These are the activations of a small network on made-up records, seen along a few directions, one row for each record.
After each row come some of the record's fields: Los, Tid, Vubo, Vutud.
Not every record has every field; a missing one is left out.
Other fields move the rows too, some of them a lot.
Strong random noise was added to every row along 13 fixed directions; ignore it. To show where, here is one row again and again, with new noise each time:
[-109  148 -295  495  -83   70 -230    2 -109 -118  237 -126  -99  218
   52  400  357  183 -114   -8  -91  110 -143  292   79  230 -188  -54
  236]
[-140  287   85 -138  337  -88  -58 -199 -285 -399   -6  -92   -7   64
 -209 -352 -502 -350   88 -179 -326  639  139 -104  140  255 -261  -67
  -83]
[  51 -278   -1 -225   36 -141  108 -103   31 -170  104   54  212 -186
  -89 -108  174  120   11   22 -274 -182 -145 -219  -25 -146  273   40
   38]
[ 179 -108   48 -171   15  -69  130  -46 -181 -292 -102  127  227  -58
   39  -30  223  234  181  125  -30  119  -35 -287   49   62  376  105
 -310]
[  81   20 -163 -151   59  240   16 -173   76  140 -109 -166  303 -250
  -94   30  338  274   91  243 -242  -75 -165  -77  -39  -75  250 -220
   67]
[  58  290  -53  -88  213  112   81    9 -301 -162  -15  133  133  243
  338  227 -104  -77  -12  181    5  174 -321   14  326  -45  141   84
 -262]
[ 318  194   61 -282 -176  310 -122  126  276  277 -228  -70  144 -408
  106  169 -288  -54 -283 -113 -523 -140   93  137 -125  265  -71 -227
  -48]
[-377 -195 -125  113 -206  -39    9  -85   37 -234  -22   80 -200 -162
 -249  -67 -131 -171 -109   51 -235 -260 -284 -263  -18 -219   92  242
   91]
[ 216   18  -48 -138  247  119  101 -152 -237 -180   62  -40  476  168
   -9   32  415  181  114   65 -164  289 -212 -161  211  150  234  -33
 -209]
[-521   63 -188  189  168   78  -70 -125 -140   32  -45 -139 -508  129
 -324 -435  -91 -314  -18    9   41   63  -49   17    2 -180 -387  -95
  294]
[ 245   88   86 -149  146   63  -50  126  -96 -170  215   91  190  207
  293  -63   65   56    6 -205 -528   48 -115  149  120  112 -120    0
 -186]
[-265 -216  332 -159 -313  236  233 -404 -125  267   38 -304  138   86
 -198 -264  444  343 -394   80   -3 -128   45  102 -160 -155  179 -439
  338]
[-232   16 -273   38 -133  177  -39 -153   76 -260 -330    3  -48 -282
 -282   62 -146 -155  138  186 -104   82 -144 -462   22   -8  285  163
  -48]
[ 396   85   -5 -319  165   23 -120  127  -20  188   98  -26  324 -270
  207   71  144  424  294   88 -506 -236 -134  257  -79  -81  -17 -154
  -33]
[ -83  110  179 -245 -169  437   99  -17   50  199 -156    2    7   24
  219 -239  -39   29 -197   84 -412 -281 -181   83  -26 -245   53 -160
 -125]

[   2 -457   29 -190  -61 -310  -24  233   22 -182  226  202  -95   88
  -70   12    3  -51  410 -390  205 -270  116 -171  -65 -149    8  272
  266] => (Los j2; Tid f1; Vubo k2; Vutud g3)
[ 195   24 -316  -82  325  231  -79  109  225  249 -187  -32   12 -147
  -29 -237  323  -13  212   55 -113  -52  -28 -110  -73  -53  -49 -179
  -39] => (Los j1; Tid f2; Vubo k2; Vutud g4)
[-141  311   48  454  -23  -21  -85 -181 -203  -14  -11 -244  220 -192
 -352  153 -199   32  -96  178 -269  307 -233  133    0  324 -224    5
 -226] => (Los j2; Tid f2; Vubo k2; Vutud g4)
[-248  187  -42  138   62    2 -128 -122 -384  -63 -150 -101   28  -73
 -358   33 -385   17  371  222   47  220 -230  -92  100    2  -85  215
  -94] => (Los j2; Tid f1; Vubo k2; Vutud g4)
[ 263  269  -68 -220  230  235   18  110  248  259  -30   21   48   48
  526  -64   69   57  -25  152   -9  -89  108  231   42 -170   96 -348
   -4] => (Los j1; Tid f2; Vubo k2; Vutud g2)
[ -81 -154  288 -399 -209  459  227 -164   59  386 -259  -92   33  103
  -16 -292  129  110   11   95  256 -174  121 -124  -53 -297  295 -215
   90] => (Los j2; Tid f1; Vubo k1)
[ -65  125  -19  103 -168 -148   79 -160 -296  116  -15  -65  112 -200
  -18  578  -30  419  114  491  468  -57 -171  133   31 -104  318    3
  103] => (Los j2; Tid f1; Vubo k1)
[-260  168  -52 -162 -114  259 -147 -121 -301   85 -107 -135    3  223
  -79  224 -112  179  492  241  122  -30 -242   48   77 -318   39   53
  264] => (Los j1; Tid f1; Vubo k2; Vutud g3)
[  96   23  143  -21  -44   73 -279  -11  -19 -132  168 -197 -124  335
  -77 -258   48   64  334 -506   -6  527  670  116 -130  430 -349 -246
  335] => (Los j1; Tid f2; Vubo k1)
[ -94 -106  -29  199 -375  378  -76 -112  -65  194 -247 -210   -7  160
 -409  172  404   85    7  -82  428  246  199 -245  -89  360   51  -67
  110] => (Los j1; Tid f2; Vubo k2; Vutud g1)
[-147 -234  -37  155 -227   60 -136  -94   96 -130  116    3   53   56
 -188  216 -117  -36   63   25   74 -124 -134 -102   35   29   51  351
  116] => (Los j2; Tid f1; Vubo k2; Vutud g2)
[ 244 -134  494 -365 -273  305  297   78 -193  275 -119  141  368  267
  105   81   53   -8 -307 -121   85  -76 -112  -83  113   83  158   43
 -319] => (Los j2; Tid f2; Vubo k1)
[-113  -42 -355  558   85 -437  -73   62  218 -143  -93   41 -498 -422
   70 -228  435  410  144  422  248 -197  226   48 -346 -128  100  -16
  -68] => (Los j1; Tid f1; Vubo k2; Vutud g4)
[ 109   35   75 -184   36  395   91   48  -84   27 -126   75  157  420
  129   20   53 -304  -72 -114  103   67 -163 -133  259   31   78  101
 -180] => (Los j2; Tid f1; Vubo k2; Vutud g3)
[  31 -168 -280   88    4  185  -76  159   14  265 -173   16   33 -195
 -305  124  299   47  287  234   55 -327 -307 -161  -27 -116   38  256
  -61] => (Los j2; Tid f1; Vubo k2; Vutud g2)
[ 142   40   23 -162   46   -3  124   53 -289 -238 -248  136  132   72
 -134  124 -284 -302   72  -70  127  369  -66 -385  216  337  117  309
 -419] => (Los j2; Tid f1; Vubo k2; Vutud g1)
[ 216 -180   41 -155 -185  146    5  180   16   -4 -202  171  -67  295
  136  263   57 -109   53 -159  609  121  281 -248   70  263  271  179
  -20] => (Los j1; Tid f1; Vubo k2; Vutud g4)
[-279 -118 -118    2 -117 -160  -20   55  412 -448  345  135 -165   -8
  329   -9 -230 -151  124 -259 -500 -219   29  -55  -78 -387  161   74
  314] => (Los j2; Tid f1; Vubo k1)
[  57  185  353 -313   -5 -272   76 -301 -426 -202   27 -143  405 -228
 -164  221 -401   91   55  -27  -90  522  180  -22   26  233  164 -155
  -25] => (Los j1; Tid f1; Vubo k2; Vutud g1)
[  76  141  -76   57  290   82   -7 -226  113 -359  343 -156  339  370
   35   96   26 -306 -346 -343 -234  606  104  -66  295  394  -17 -202
  198] => (Los j2; Tid f2; Vubo k1)
[ -65  146 -146  113  201   81   11  -64  367  122  -84 -115 -193 -220
   22 -485  290  -39 -319   51 -360  -77  203   85 -149   10 -142 -395
   11] => (Los j2; Tid f1; Vubo k2; Vutud g3)
[ -58 -224   90  103  -62  162   54  101 -280  308  300   28  149  466
  -50  251  274   66  -30  -40  179 -323 -550  184  199 -243 -209  271
   68] => (Los j2; Tid f2; Vubo k1)
[  67  220 -309  211  627 -455  -43 -201 -224 -141  295 -111   34   11
  168  214  206  312  230  485  437  291  -56  273  165  -64   66 -133
  195] => (Los j2; Tid f1; Vubo k2; Vutud g4)
[-250  396 -464  408   -6   62 -416  -60   56 -101   31 -255 -268  -22
 -183  336 -216 -199  -12 -113 -242  281   -8  214   26  305 -444  -84
  407] => (Los j1; Tid f1; Vubo k2; Vutud g3)
[ 309 -108 -440  345   89    0  136  188  404  238 -150   90   27 -187
  -33  422  516 -226 -507   32  540  -57  -22 -191   30  349  211  -12
  -92] => (Los j1; Tid f2; Vubo k1)
[ 291 -240  245 -561  205 -219  280   12   56  -52   43  189  399 -184
    2 -207 -291 -266 -152   15 -213 -195 -226 -293  128 -144  241  170
 -305] => (Los j1; Tid f2; Vubo k2; Vutud g3)
[  25  160  -41   41  256  224  -78  237  201  463   89  -56 -193   78
  261 -322   90   -2  125  117 -257 -359 -139  388  -59 -301 -413 -182
  -33] => (Los j2; Tid f2; Vubo k2; Vutud g2)
[ 181  172  -13  157 -175   98 -185  157  357 -151  122  -18  -96  -20
  469   26  270  312   48 -260 -417   13  377  346 -196  189  -54 -369
   33] => (Los j2; Tid f1; Vubo k2; Vutud g2)
[  63  133   33  383   89 -638   32  259 -509  142 -210   46 -402 -367
 -361   67 -223  -55 -301   87  507  193  157  252  -88  414 -505   89
 -380] => (Los j1; Tid f1; Vubo k2; Vutud g3)
[   4   76  127  -19   34   20  -31  -22   34   98  280  -44  115  190
  383   27   83  323  169  159  -66 -156  -28  320  -50 -225   34 -143
  152] => (Los j2; Tid f2; Vubo k2; Vutud g4)
[-124   17   24  -21  257 -355  -81   65 -347 -556  266  238  -51  232
   27   24 -475 -218  482 -126  -50  254 -203 -139  281 -110  -63  465
 -106] => (Los j2; Tid f1; Vubo k1)
[ 487  -73  -98  -27  369 -622   66   82  -24 -483  178  187  187 -156
   -9  220   -7 -235 -473 -217  -35  332   99 -189  201  560  117  130
 -206] => (Los j1; Tid f1; Vubo k2; Vutud g3)
[  47  105 -224   29 -219  260 -173  304  145  350 -174   97 -103 -270
   -7  367 -173 -212  -65  -87 -268 -440 -338   -1   17  -54 -225  146
  -61] => (Los j2; Tid f2; Vubo k2; Vutud g3)
[ -30  245  -87 -292 -282  410 -300  -84    2  265  -91 -252  179   17
   69  447 -125  339  493   83  -74  -55    2  184  -47 -117   45 -131
  452] => (Los j1; Tid f1; Vubo k2; Vutud g3)
[-192  264  135   90 -163  248 -128  182  -85  343 -223   -7 -250  -44
  -60   61 -410 -136  304   17  104   45  -69  196  -40  -47 -358   49
 -175] => (Los j1; Tid f2; Vubo k1)
[  16  -39 -444   80  324  -83 -103   75  469 -177  -18   48 -149 -355
  -96 -276   65 -214  194  -31 -278   -9   61 -277  -93  -74    8  -40
   77] => (Los j2; Tid f2; Vubo k1)
[ 185  -74 -300 -116  279 -256   18  158  489   61  117  162  -37 -356
  133  333 -336 -516 -353 -144  106 -198  -27 -113   85  -63   97    2
  270] => (Los j1; Tid f2; Vubo k1)
[-163   60  124   80 -410  351 -102  158 -454  281  -14   14   11  284
   26  313   96  303  158  137   26 -358 -444  258   46 -234 -180  156
  -21] => (Los j2; Tid f2; Vubo k2; Vutud g3)
[-127  201   87   40   49 -260   73 -263 -166 -138  186 -103  259 -243
   57  174  -14  450  100  377  -73   99 -102  175  -47 -165  208 -180
  140] => (Los j2; Tid f2; Vubo k1)
[-224  287  -79  -45 -285  392 -306 -257  132 -130 -133 -196  149 -166
   60  275 -431  212  524  238 -335   16  -74   36  -75 -217  206    9
  242] => (Los j2; Tid f1; Vubo k2; Vutud g2)
[ -55  116 -101  166   93   96  -84  -48   59  -32  -46  -82   67  101
  -93   72  -96 -174  193  -43   79  299   30 -134   75  125  -23   21
  -56] => (Los j1; Tid f2; Vubo k2; Vutud g4)

Here are new rows. What are their fields?
[  60  -97  365  -26 -203    4  113  -72  -33 -154  -20  -46  103   81
  -31 -349  222  252 -216 -154 -229  255  389   18 -138  287   15 -180
 -165] => (Los j2; Tid f1; Vubo k1)
[ 129 -338 -158  339 -121 -189    5  281  257    6  -30  186 -211 -119
  -77   23  392   40   40 -128  172 -261   74 -178 -126   96  -49  215
 -126] => (Los j2; Tid f2; Vubo k1)
[-185 -186 -291  180   84  115  -42 -230  381 -104  449 -271  294  184
 -222   80  421 -156 -189 -373 -507  -26 -220  -41  117    7  -38 -195
  537] => (Los j2; Tid f1; Vubo k2; Vutud g3)
[-152   70  -21  -96 -189  -35 -190  -45  -32 -134  -80   12 -200 -140
  -32  240 -557 -173  160    5   83    3   84  -35   29  -80   42  111
  274] => (Los j2; Tid f1; Vubo k2; Vutud g2)
[ 254  -45  -21 -279  205   20  157 -132  144  266   95 -136  369   66
   88  329   35 -163 -362   19  280   38  -43   18  200   47  248 -169
  297] => (Los j1; Tid f1; Vubo k1)
[  32  -44  386  -40 -319 -202  -92  280 -318  110  373  131  -67  307
  219  332 -430  -41 -161 -362   -8 -229  -62  456   40   12 -384  314
   97] => (Los j1; Tid f1; Vubo k1)
[-100 -493  356 -126 -419 -113  222 -102 -339  -32 -100   59  202 -145
 -572 -138   34   61  -39  -78  -10 -167 -190 -418  -40   21  186  384
 -203] => (Los j2; Tid f1; Vubo k1)
[-294 -120  -33 -116  516 -181  330 -244 -142 -146   87   19 -175  395
  -97 -562  147 -342 -275   18  378  222   55 -186  232 -256   46 -205
  166] => (Los j2; Tid f1; Vubo k2; Vutud g3)
[ -32   -8  -40   81 -285  510  -39 -197  221  231 -240 -300  152 -115
 -344   33  147   28 -325   21 -208   25  -14  -86  -61  266  -11 -137
   85] => (Los j2; Tid f1; Vubo k1)
[ 183 -129 -180  -82  321 -407   48   -5  -94 -175  -61   76    9 -151
 -200  137 -105 -179  153   31  582  258  135 -305   73  127  115  147
  116] => (Los j2; Tid f2; Vubo k1)
[ -27 -122  179  -71 -344  251  120 -158   26 -189  -66    9  172  210
    6 -201  255   54 -200 -152 -166  128   69 -226    8  127  216  -57
 -156] => (Los j1; Tid f2; Vubo k2; Vutud g3)
[-116 -169  -79  467 -294 -110 -192   43  -99   23  205  -48   76  -59
 -383  280  303  251  -27  -58 -283 -253 -342  145 -151  134 -231  275
   50] => (Los j1; Tid f1; Vubo k2; Vutud g4)
[  56  152 -270  -18  368  219  -77   50   33  148 -137  -27    9   42
   -5 -132   48 -123  366   33   18  165  -32  -81   70  -17 -144 -123
  -27] => (Los j2; Tid f2; Vubo k2; Vutud g4)
[ 270  -77  209 -293 -122  167 -103  219  -36  424  221 -112  301    3
  -47  194 -161  -91 -156 -443 -538 -288 -172  358  -39   76 -410   -8
  181] => (Los j2; Tid f1; Vubo k1)
[-434  -83 -338 -133  155  303   46  136 -128  555 -279  107 -522  120
 -286   37 -278 -590  167  119  724 -503 -387 -156  186 -645 -211  202
  320] => (Los j2; Tid f1; Vubo k2; Vutud g3)
[  18   -2 -137  -24  -41  541  150 -144  457  322  -83 -156   26  291
  221 -166  524  -54 -396  -14  136   -8  158  -19   -3  -43  179 -426
  219] => (Los j1; Tid f2; Vubo k1)
[ 215  -94   67   26    7 -434 -157  164 -321 -173  268  168  225 -118
 -308  414 -444 -155   81 -318 -133   84 -183  -45  127  310 -306  470
  -95] => (Los j1; Tid f2; Vubo k1)
[ 166   14 -116  -74  144  149  -91  160  373  138    8   20 -107   49
  318  -91  -29  -81  -19  -56  -25 -168  133   77  -51 -110  -36 -126
  109] => (Los j2; Tid f2; Vubo k2; Vutud g4)
[  31  -18  -98 -107  432 -269  335 -180 -105   57  -92  -60  250 -334
 -325 -254  190 -147 -284  176   15  150 -109 -198   76   41  117 -205
 -169] => (Los j2; Tid f1; Vubo k2; Vutud g3)
[ 299  172   22 -106   91 -202 -299  236   85  132  263  -74   95 -239
   92  352 -335    5   30 -285 -462  -90  106  431  -70  239 -480  -43
  161] => (Los j2; Tid f1; Vubo k2; Vutud g3)
